Each row below is a small network's average activation on inputs in which a field has the value named, seen along a few directions.
Related values have similar rows: they may be neighbours, one step apart, or belong to one group.
(in the rows, 500 means zero)
Strong random noise was added to every row along 20 fixed directions; ignore it. To show where, here is one row again and again, with new noise each time:
[346 577 468 458 222 550 431 701 512 598 469 494 478 607 646 657 477 555
 512 594 312 538 534 465 408 467 425 413 681 504 475]
[584 560 341 364 386 244 216 743 446 554 407 531 285 593 218 481 638 634
 692 595 551 363 221 879 318 510 517 463 556 487 416]
[382 592 668 220 512 504 439 783 561 607 613 353 364 569 412 458 176 457
 525 539 457 415 331 299 615 514 474 300 638 676 382]
[649 616 412 279 451 505 460 453 587 525 520 633 327 439 528 485 329 216
 512 483 571 502 475 360 420 623 507 519 540 520 495]
[820 439 567 607 506 410 415 504 419 797 348 700 459 487 364 749 384 310
 515 580 438 496 393 329 502 647 634 539 310 338 552]
[491 427 496 680 561 607 439 579 422 607 565 603 497 406 375 518 637 635
 397 365 431 531 448 364 580 456 546 497 483 294 424]
[532 728 332 314 317 548 633 696 350 379 564 552 600 312 748 567 485 316
 382 331 413 439 710 404 394 536 499 683 562 403 442]
[363 656 468 335 555 555 582 662 554 571 528 451 288 534 406 538 508 545
 489 321 664 513 614 628 481 439 450 616 694 493 393]
[454 737 430 299 429 754 366 591 550 530 549 446 215 496 252 854 298 243
 550 590 529 434 582 383 553 412 526 465 471 389 536]
[398 767 320 452 506 654 576 654 538 476 580 162 469 440 507 484 371 491
 421 197 851 328 575 597 459 294 531 424 635 509 383]
[349 409 550 466 673 512 379 385 540 131 752 641 507 513 409 455 682 670
 514 606 329 631 630 627 477 510 563 671 339 490 679]
[669 620 465 581 359 495 577 809 590 722 644 271 481 373 328 406 656 674
 459 348 575 214 352 537 746 381 578 483 393 421 476]
[435 720 664 396 424 244 604 702 404 404 559 586 448 410 428 507 766 598
 441 605 316 336 673 508 546 586 310 866 409 485 414]
[626 537 445 418 507 629 610 385 418 609 385 445 475 341 638 494 442 402
 590 268 704 646 377 440 429 671 458 503 530 493 330]
[601 596 609 202 516 416 555 460 446 517 440 652 269 674 329 540 508 462
 635 548 579 610 645 457 614 619 350 785 632 594 365]
[549 413 401 591 492 917 437 471 291 596 613 283 753 300 581 697 525 611
 558 508 650 618 468 344 525 465 537 407 459 506 621]
[564 496 613 500 351 229 446 227 484 711 365 413 502 361 618 538 351 322
 485 488 217 449 147 400 486 814 497 546 432 514 436]
[121 409 436 532 452 776 412 189 516 521 487 335 489 478 505 564 728 568
 454 469 435 617 453 534 527 414 314 567 568 464 506]
[163 488 456 447 731 622 465  30 611 397 688 440 380 609 359 697 332 371
 466 622 348 615 763 570 641 348 575 664 733 519 827]
[558 441 485 391 421 363 365 459 595 475 654 464 359 687 364 593 517 686
 399 388 245 629 290 636 683 498 748 666 446 409 527]
[474 497 674 385 608 484 663 438 395 325 346 511 620 626 587 656 461 388
 476 588 463 639 552 481 552 472 477 458 373 546 386]
[547 581 471 734 367 272 463 252 528 656 238 419 304 532 567 499 487 547
 667 381 464 557 211 618 343 711 447 621 353 360 360]


Values of Nep:
d7: [437 501 631 328 460 548 737 536 479 424 487 299 525 621 630 549 343 490
 526 424 359 605 517 457 730 518 524 555 481 582 445]
d15: [518 401 436 403 468 703 238 484 392 517 567 341 448 362 286 497 659 627
 656 810 642 495 199 498 562 463 367 331 439 610 577]
d24: [400 516 521 609 569 290 316 235 470 339 617 593 556 384 516 580 528 475
 341 660 477 457 715 514 269 600 474 735 541 598 689]
d5: [412 667 334 643 633 639 556 489 545 585 664 428 324 259 437 376 486 558
 440 298 672 452 538 474 526 403 486 575 656 360 505]
d19: [355 498 474 791 445 533 601 531 709 658 408 490 374 594 618 739 531 667
 574 510 328 689 482 772 403 416 637 332 521 312 606]
d4: [387 385 353 549 610 425 416 452 696 437 489 656 390 649 488 440 426 347
 260 535 386 525 336 576 468 230 676 265 514 390 579]
d3: [683 484 462 598 586 514 543 492 674 536 714 550 365 392 465 221 445 629
 572 343 604 493 395 436 593 600 617 513 436 466 569]
d2: [743 548 337 488 514 364 476 332 504 380 541 709 426 376 410 395 805 427
 209 465 708 423 608 472 478 475 441 824 425 444 494]
d23: [619 620 378 602 496 599 416 299 482 299 719 366 578 431 395 718 390 442
 426 518 471 440 670 475 659 337 746 563 391 403 705]
d10: [215 723 391 535 460 559 717 798 505 476 527 409 339 469 539 388 661 577
 459 448 507 325 649 488 524 318 280 769 433 315 507]
d1: [495 528 395 573 150 539 517 637 786 659 612 553 223 704 527 448 697 775
 438 474 233 599 430 459 729 380 483 607 558 308 551]
d25: [560 719 625 769 551 248 654 662 665 135 609 512 513 504 534 460 500 694
 482 777 323 398 519 544 595 320 620  95 370 463 495]
d17: [604 365 488 505 459 572 491 513 515 476 452 710 591 628 511 582 734 594
 317 360 653 602 780 547 421 501 523 629 575 483 461]
d18: [533 432 309 568 629 378 421 482 398 657 419 741 556 302 409 459 561 217
 251 560 613 263 521 448 350 408 491 406 722 461 560]
d20: [325 485 602 539 450 605 490 383 592 481 428 258 636 499 470 559 595 465
 417 446 574 368 643 654 496 460 398 584 347 544 542]
d22: [433 631 275 496 548 476 436 555 382 313 550 403 472 458 423 419 329 389
 528 437 507 311 472 487 499 358 565 393 559 424 464]
d12: [653 441 329 809 443 454 547 253 650 646 545 416 423 524 544 166 537 674
 627 524 577 487 215 451 664 425 515 314 576 516 568]
d21: [531 519 545 549 510 561 434 458 577 502 746 401 551 463 552 510 369 636
 437 481 524 522 553 379 559 533 598 553 522 568 636]
d13: [355 651 501 560 491 600 722 583 618 367 488 394 441 575 709 574 466 601
 558 629 657 578 743 619 386 395 409 498 452 566 602]
d16: [439 671 445 414 241 884 442 410 613 106 496 329 542 450 573 740 515 360
 498 456 525 541 708 497 461 417 488 310 322 456 415]
d6: [533 671 684 534 519 386 537 526 533 361 554 449 573 425 613 580 483 613
 396 495 671 491 683 440 344 627 438 515 459 659 395]
d8: [491 461 579 393 510 295 419 397 447 433 517 471 444 578 526 501 364 547
 255 414 344 616 225 418 589 541 592 585 490 498 328]
d14: [227 546 348 487 693 283 605 189 407 322 479 493 346 549 527 356 531 488
 530 554 417 557 499 697 484 436 387 790 630 498 544]
d11: [735 369 518 581 335 605 337 359 544 335 459 500 604 798 264 479 658 591
 635 600 667 410 659 580 671 401 511 542 252 555 536]
d9: [382 448 517 378 363 715 363 315 663 412 506 277 553 297 324 385 423 204
 806 433 360 267 461 635 576 613 490 232 423 576 550]
The values of Nep form a network in which each value has 4 neighbours.
Q: Which values are neighbours of d1? Give them in the order they are listed.
A: d10, d25, d20, d21
Q: Which values are neighbours of d12? Give them in the order they are listed.
A: d19, d3, d22, d14
Q: Which values are neighbours of d8? Give them in the order they are listed.
A: d15, d5, d4, d11
Q: Which values are neighbours of d9? Give them in the order they are listed.
A: d24, d23, d16, d6
Each value of Nep is a pair of two hidden parts, and every pair occurs once (5 first parts, 5 second parts).
Q: Changing only the second part turns d18 into d9. d7 has the same second part as d18; what does that change turn d7 into?
A: d16
Q: Changing only the second part turns d8 into d3. d2 has the same second part as d8; what does that change turn d2 into?
A: d17
Q: Changing only the second part turns d1 into d20. d19 has the same second part as d1; what does that change turn d19 into?
A: d23

Values of Rom:
v11: [362 460 467 500 470 530 459 510 675 394 608 603 468 378 495 375 699 482
 475 574 358 403 484 607 440 489 484 402 433 466 622]
v5: [419 472 666 729 647 373 465 420 491 431 555 524 661 493 443 508 469 536
 336 542 501 374 730 458 496 437 520 505 519 540 541]
v3: [584 549 525 476 427 309 642 618 434 602 304 499 544 579 543 755 637 518
 556 732 550 475 613 752 421 497 453 606 481 570 605]
v10: [575 529 445 519 275 386 476 757 352 463 446 598 595 586 519 662 631 601
 559 658 265 449 617 643 466 456 527 634 463 392 587]
v12: [599 541 557 601 511 575 393 662 360 609 392 473 694 249 344 605 462 300
 506 594 575 211 452 372 468 475 493  80 488 504 385]
v4: [492 457 579 401 700 504 588 473 498 485 369 479 430 657 439 620 379 371
 466 384 575 639 407 541 528 460 603 574 277 438 418]
v2: [664 594 462 623  84 400 353 595 667 857 365 516 454 484 588 485 661 466
 404 497 559 281 414 390 323 627 338 618 381 464 470]
v1: [550 544 358 453 502 600 716 449 438 571 231 342 458 508 358 520 474 280
 729 315 631 382 515 759 614 403 530 401 585 406 394]
v9: [497 586 387 634 636 278 391 274 169 318 360 600 415 399 321 512 472 426
 502 605 333 461 281 451 544 459 467 453 553 281 293]
v8: [539 376 430 364 480 500 454 498 606 600 485 632 361 524 341 499 693 466
 444 413 443 512 382 668 549 526 561 576 462 406 504]
v6: [636 404 475 501 493 434 370 400 316 321 368 425 598 650 381 406 439 473
 749 599 518 485 341 577 519 494 519 448 314 534 466]
v7: [448 571 399 527 605 491 505 567 347 390 386 536 474 429 593 250 536 630
 694 432 738 573 373 572 276 511 349 271 665 530 234]
The values of Rom form 3 separate groups.
Q: List the group mates of v3, in the order listed.
A: v11, v1, v8
Q: List the group mates of v5, in the order listed.
A: v10, v9, v6

Values of Godib:
k3: [238 639 299 376 552 436 506 507 521 527 438 408 243 379 585 447 468 458
 522 453 479 517 219 648 336 502 399 446 675 436 437]
k1: [638 630 339 494 191 271 399 629 491 601 245 648 419 548 534 515 418 170
 442 571 362 243 371 494 361 491 474 462 468 380 397]
k25: [428 482 482 342 415 511 556 620 591 440 516 475 585 567 543 432 549 388
 318 574 475 379 500 460 606 347 430 386 558 587 505]
k5: [488 505 368 626 520 386 322 390 476 370 494 576 420 587 567 464 501 570
 536 590 593 565 454 507 252 525 502 560 391 466 566]
k6: [396 387 301 425 561 288 545 492 536 444 358 467 631 608 768  41 471 456
 540 486 662 449 363 739 259 424 371 401 744 718 521]
k8: [490 602 210 388 405 565 582 629 593 568 390 595 245 532 721 563 449 367
 491 498 455 729 271 527 375 401 518 455 505 308 522]
k24: [527 636 450 551 624 392 670 450 538 489 508 429 527 349 706 434 203 403
 519 393 613 481 576 634 346 536 630 351 740 542 535]
k11: [427 577 612 390 388 544 367 413 657 589 605 262 319 642 312 473 301 498
 629 466 464 366 506 380 653 608 461 622 505 641 529]
k10: [614 605 361 102 259 597 516 580 529 452 733 401 510 491 614 603 631 556
 401 389 639 598 719 593 524 511 516 859 635 665 594]
k13: [792 493 379 546 418 665 492 294 618 661 599 576 406 379 411 610 377 368
 564 352 410 560 461 417 698 553 757 388 562 302 585]
k16: [593 569 569 460 471 412 593 481 595 579 443 397 456 428 405 589 322 278
 405 443 405 326 354 542 666 497 656 295 462 411 452]
k22: [400 387 360 370 552 620 310 511 464 460 585 539 327 292 353 692 742 563
 395 473 472 662 249 693 374 523 600 544 386 344 550]
k4: [322 656 655 629 419 512 507 664 283 626 505 357 584 365 423 736 337 439
 502 487 206 305 616 328 596 538 468 620 457 376 455]
k19: [359 607 376 722 894  99 758 389 486 439 548 720 278 554 542 628 388 416
 322 768 192 559 461 614 528 284 712 673 489 241 806]
k7: [600 624 315 804 543 495 525 336 424 591 381 580 427 311 429 402 517 332
 577 519 727 342 612 412 416 418 382 420 629 382 472]
k9: [499 376 426 371 536 615 451 796 498 570 563 514 531 286 484 399 832 575
 266 400 577 481 264 567 412 475 501 541 323 454 486]
k2: [406 380 467 494 405 615 615 637 543 364 424 554 524 697 605 131 548 497
 570 285 442 499 471 399 591 437 395 532 308 434 337]
k23: [391 360 296 634 498 518 549 535 546 588 489 592 528 564 582 172 717 594
 499 372 449 519 485 599 456 360 446 555 656 425 548]
k15: [286 453 618 274 497 540 442 655 711 294 514 582 528 508 491 232 675 452
 376 369 548 390 455 590 414 491 386 300 449 630 253]
k17: [417 728 540 661 395 406 442 621 499 510 357 434 362 592 521 695 241 388
 482 584 325 412 389 408 425 411 528 347 338 294 406]
k12: [384 628 497 422 464 564 706 588 580 447 393 381 340 602 502 569 479 446
 640 462 332 561 421 597 639 398 511 427 402 378 396]
k18: [522 467 300 585 540 439 535 291 371 454 282 468 533 641 565 406 558 513
 670 542 606 600 354 598 454 422 404 529 502 450 462]
k14: [442 473 436 424 361 675 534 406 487 313 555 441 507 448 545 454 623 555
 587 347 355 588 568 539 561 590 473 619 449 456 470]
k21: [486 606 464 650 665 611 792 371 467 261 608 590 477 575 575 405 566 622
 445 556 556 641 724 298 724 245 451 486 564 391 479]
k20: [685 465 662 416 568 520 518 415 556 447 504 645 492 398 496 655 488 362
 291 416 471 652 348 281 599 559 635 291 333 441 299]
Each value of Godib is a pair of two hidden parts, and every pair occurs once (5 first parts, 5 second parts).
Q: Changing only the second part turns k12 into k9. k15 has the same second part as k12; what does that change turn k15 into?
A: k1
Q: Changing only the second part turns k21 into k17. k3 has the same second part as k21; what does that change turn k3 into?
A: k8
Q: Changing only the second part turns k23 into k14. k4 has the same second part as k23; what does that change turn k4 into?
A: k2
Q: Changing only the second part turns k16 into k24. k25 has the same second part as k16; what does that change turn k25 into?
A: k6
